Each row has a name. After each piece below comes the name of the row it's from, unless a question asks for something else. Each question is about the rows just above it.

[127 139 119  93 141 109  88 122 134  65 163 172 161 103  97 130  95 187
 100 146 159 183  74 105  93 153 132 191 191 122 158 133 129 128 119 110] -> Q
[ 98 218 140 150 135 107 146  96  98 143 109 123 150 101 177  87 134  82
 129  98 117  57 105 105 150 113 158 186  58 198 205 192  97 142 157 137] -> R
[118 143 103  93 147 122  94  98 149  62 177 195 144 105  70 163 103 217
 114 140 141 188  68  99  82 135 147 196 179 112 150 152 114 130 109 123] -> Z
[123 132 123 113 136 121 105 130 130  89 147 158 151 113 127 124 105 153
 104 148 146 161  89 115 116 142 126 164 167 117 146 126 133 129 122 124] -> U
[113 124 146 113 133 126 153 105 126 123 132 124 123 105 142  89 158 104
 121 117 130 136 130 115 167 146 148 127 151 164 129 117 122  89 161 147] -> F
[120 131 120 118 137 123 117 128 130  91 148 160 150 114 127 126 107 155
 105 152 135 159  87 115 120 141 125 164 160 113 142 126 131 132 118 131] -> T
[113 142  97  98 150 123  96 101 146  57 177 205 150 105  82 157  98 218
 105 157 129 192  58  98  87 137 134 198 186 109 150 143 117 140 107 135] -> E
[133 139 120  96 138 112  94 113 144  90 153 157 133 112  94 141 112 182
 122 124 151 165 104 114  92 141 146 166 165 131 148 142 121 124 124 109] -> V
[134 137 125  98 136 110  94 120 136  89 151 154 143 111  98 132 108 173
 115 132 155 165 103 114  98 143 141 166 170 131 150 137 125 123 125 108] -> G
[118 143 104  92 147 121  94  99 149  62 177 194 144 105  70 163 102 217
 115 140 143 188  69  99  81 135 147 196 179 112 150 152 114 130 109 122] -> M
[133 183  97 110 129 122 134 141 128  88 119 146 119 187 191 172 161 109
 105 129 159 158 122 100 127  93 191  74  65 153 132 103 139 163  95  93] -> X
[110 119 128 129 133 158 122 191 191 132 153  93 105  74 183 159 146 100
 187  95 130  97 103 161 172 163  65 134 122  88 109 141  93 119 139 127] is which row reordered?	Q
[124 122 129 133 126 146 117 167 164 126 142 116 115  89 161 146 148 104
 153 105 124 127 113 151 158 147  89 130 130 105 121 136 113 123 132 123] is which row reordered?	U
Put [107 135 113 142  97  98 150 123  96 101 146  57 177 205 150 105  82 157
  98 218 105 157 129 192  58  98  87 137 134 198 186 109 150 143 117 140] back in order: which row is it?	E

[122 140 138  91 151 125  87 119 102 120 107 123 156 110 138 114 121 118
 103 150 117 178 126 116 150 123 153 138 132 135 135 137 126 122 133 136
 132 141 127 134 127 135] : zod
[122 140 138  91 151 125  87 119 102 120 107 123 156 110 138 114 121 118
 103 150 117 178 126 116 150 123 153 158 130 164 159 175 127 134 138 124
 140 135 116 128 106 120] : Kig
[148 131 129 156 153 134 154 119 128 108 113 122 111 176 125 118 114 128
 136 126  91 118 161 149 131 138 154 110  96  77  83 111 148  89 134 158
 123 147 151 128 159 134] : ramu
[148 161 154 138 128 126  91 151 123  77 111 119 113 129 136 128 125 147
 114  96 156 135 131 118  89 134 154 158 134 176 153 118 149  83 110 148
 159 128 108 111 122 131] : duzam
[ 97 135 147 100 106 116 123 178 140 136 201 149 158 107 146 173 210 134
  91 111 204 114  43 127  73 126  60 154 212 172 159  73  87 164 122  89
 108 113 116 140 106 177] : dek
[107 147  87 126 100  73 106 149  73 123  43 172 158 134 122 136 141 140
 177 173  91 164 114 154 135 210 201 116  60 212 116 146 113 204 127  89
 159 108 178 111  97 106] : puf
[181 116 166 161 174 135 153 108 108 117  76 132  86 174 134 112  86 129
 129 112  88 104 169 148 159 114 192 123  84  90  78 151 157  99 149 131
 122 110 150 107 138  98] : Bavil
[178 126 173 156 190 132 156 119 104 102  91 135 100 195 141 119 110 126
 111 115  86 111 157 160 144 122 188 132  93  80  72 129 154  86 151 141
 116 125 160 114 146 124] : Tero
[178 126 173 156 190 132 156 119 104 102  91 135 100 195 141 119 110 126
 111 115  86 111 157 160 144 122 188 132  93  80 164  89 104 173  93 107
 127 119 106 138 122 136] : Mos
Which row holds these entries in another order? [115 154 146 116 114  80  86 126  86  91 132 141 156 132 110  72 156 119
 195 125 178 144 104 126 160 129 111 188 102 124  93 135 141 122 151 100
 111 157 119 160 190 173]	Tero
[134 159 128 151 147 123 158 134  89 148 111  83  77  96 110 154 138 131
 149 161 118  91 126 136 128 114 118 125 176 111 122 113 108 128 119 154
 134 153 156 129 131 148] is which row reordered?	ramu
Put [177 106 140 116 113 108  89 122 164  87  73 159 172 212 154  60 126  73
 127  43 114 204 111  91 134 210 173 146 107 158 149 201 136 140 178 123
 116 106 100 147 135  97] back in order: which row is it?	dek

[156 146 182  90 115 139  90 118] : nefe
[141 149 112 151 159 133 153 202] : dukas
[151 149 140  88 141  99  45 168] : dasol
[141 149 112 151  45 168  99 140] : Diza
[141 149  87 151  45 168  99 140] : rusez
[149 112 151  45 168  99 140 141] is which row reordered?	Diza
Put [151 149  87  99 141  45 168 140] back in order: which row is it?	rusez

[111 118 143 103 124 160 137 102 155 145 105 157 115 145 139 109 142 127
  84 125 141 109 126 117 155 147 131 133  84 143 108 168 132  84 133 108
 139 123 106 154 127 127 126 116 140 112 128 114 108  95 135 116 101  97
 126 128 134] = lipes
[118 154 102 156 108  95 109 127 139 106 157 141  84 155 117 101 143 135
 143 132 142 160 128 126 116 103 147  97 140 125 127 108 114 134 127 145
 126 137 131 168  84 128 105 109 133 116 108 115 133 145 112  84 126 124
 139 111 123] = kogef
[120 127 118 120 156 114 139 134 154 132 145 126 134 127 145 132 146 147
 138  59 134 131 128 142 125 122 129 134  90 144 142 129 121 126 123 153
  85 122 123 133 153 105 121 139 104 115 126 146 149  99 123 137 123 147
 112 120  89] = Raf
[160 128 130 134 129 153 102 123 123  99 122  47 132 121 116 139 131 115
 123 181  89 131 143 147 151 143 135 156 143 137 149 112 144 123 128 153
 127 152 125 155 130 127 128 132 153 100 143 110 129 108 136 131 160 153
 120 149  98] = pul
Put [134 111 118 143 103 124 160 137 102 155 145 105 157 115 145 139 109 142
 127  84 125 141 109 126 117 155 147 131 133  84 143 108 168 132  84 133
 108 139 123 106 154 127 127 126 116 140 112 128 114 108  95 135 116 101
  97 126 128] back in order: which row is it?	lipes
Which row holds these entries in another order? [123 111 139 124 126  84 112 145 133 115 108 116 133 109 105 128  84 168
 131 137 126 145 127 134 114 108 127 125 140  97 147 103 116 126 128 160
 142 132 143 135 143 101 117 155  84 141 157 106 139 127 109  95 108 156
 102 154 118]	kogef

